Here are a small network's activations along a few directions, averaged over the inputs that share one value of a field.
Related values have similar rows: they may be neighbours, one step apart, or belong to one group.
In the rows, zero is written as 500.
Strong random noise was added to every row along 5 fixed directions; ignore it. To show where, here is one row again and again, with new noise each time:
[271 519 497 551 706 380 529 679 487 544 652 412 559 303 422 242 507 699]
[562 461 530 416 372 641 436 334 535 707 401 558 493 357 531 487 424 378]
[530 297 646 409 434 640 452 342 484 679 384 529 369 278 481 360 477 495]
[276 681 436 701 544 518 619 668 376 478 592 416 469 849 589 510 636 485]
[649 563 472 464 414 580 479 385 491 584 480 558 538 383 588 457 479 397]
[300 637 519 329 741 507 567 584 509 211 559 544 638 456 432 622 281 671]
[430 623 452 556 403 617 521 473 470 610 471 507 503 685 589 590 509 357]


Leru, 12 values:
c7: [472 532 451 602 421 607 427 405 478 353 444 466 231 695 368 640 578 578]
c5: [671 237 664 437 405 532 516 412 448 657 406 467 371 334 596 323 585 447]
c2: [462 246 567 674 371 420 559 550 505 769 431 380 318 662 512 486 753 457]
c8: [455 379 598 417 604 423 541 576 523 406 462 513 535 477 442 559 460 552]
c9: [395 339 589 588 478 375 657 632 542 378 492 470 384 800 411 597 604 569]
c10: [415 233 656 415 553 504 486 481 447 548 498 470 386 331 501 337 488 633]
c1: [403 750 324 559 550 395 567 688 585 395 595 508 787 775 576 680 467 397]
c6: [464 549 411 588 357 556 329 445 586 751 474 476 460 486 441 456 471 407]
c11: [487 633 456 452 741 340 551 624 446 237 675 493 665 370 482 394 453 714]
c3: [683 241 620 505 634 325 545 548 446 352 504 519 459 262 453 318 639 659]
c12: [352 475 501 613 486 572 475 539 400 583 451 403 359 773 512 514 584 447]
c4: [516 618 433 651 441 557 396 481 474 481 531 462 379 659 414 529 574 474]
The values of Leru form a line.
A walk along Leru starts at c7 and steps to its neighbour c4. Put c2, c9, c11, c3 in the order it reaches them.
Answer: c11, c3, c2, c9
What is the length, in steps, of the shortest route from c5 to c6?
Answer: 4

Seli, 12 values:
w12: [806 471 555 552 532 497 518 440 297 424 545 480 390 371 602 203 679 549]
w6: [808 546 376 552  39 652 327 204 630 912 344 572 400 508 547 568 594 134]
w10: [562 234 651 529 491 491 538 479 436 631 493 443 383 312 548 257 602 534]
w4: [398 381 630 550 491 646 470 461 415 493 465 491 257 576 435 477 582 491]
w5: [417 370 535 465 579 388 600 598 563 492 478 485 557 558 474 592 475 511]
w7: [593 403 512 366 421 577 353 328 549 753 411 547 558 206 544 441 417 420]
w1: [339 357 539 470 617 339 481 618 624 720 532 442 640 276 381 325 424 603]
w8: [463 678 380 550 555 322 629 672 546 432 618 517 759 596 574 561 492 475]
w11: [327 374 535 689 360 589 377 507 476 956 459 345 306 521 462 246 631 414]
w2: [309 613 544 318 591 576 538 501 516 313 478 575 669 618 526 815 278 521]
w3: [504 297 596 474 545 533 509 435 443 308 432 506 164 469 311 477 569 686]
w9: [771 623 450 390 438 591 440 342 546 199 436 621 541 436 531 634 361 544]
The values of Seli form a line.
Which values are neighbours of w1? Give them in the order they are listed.
Answer: w10, w8
Which values are neighbours of w4? Give them in the order they are listed.
Answer: w11, w9
Which values are neighbours of w3? Give them in the order they are listed.
Answer: w6
What is the length, in steps, of the shortest route from w5 to w12?
Answer: 6
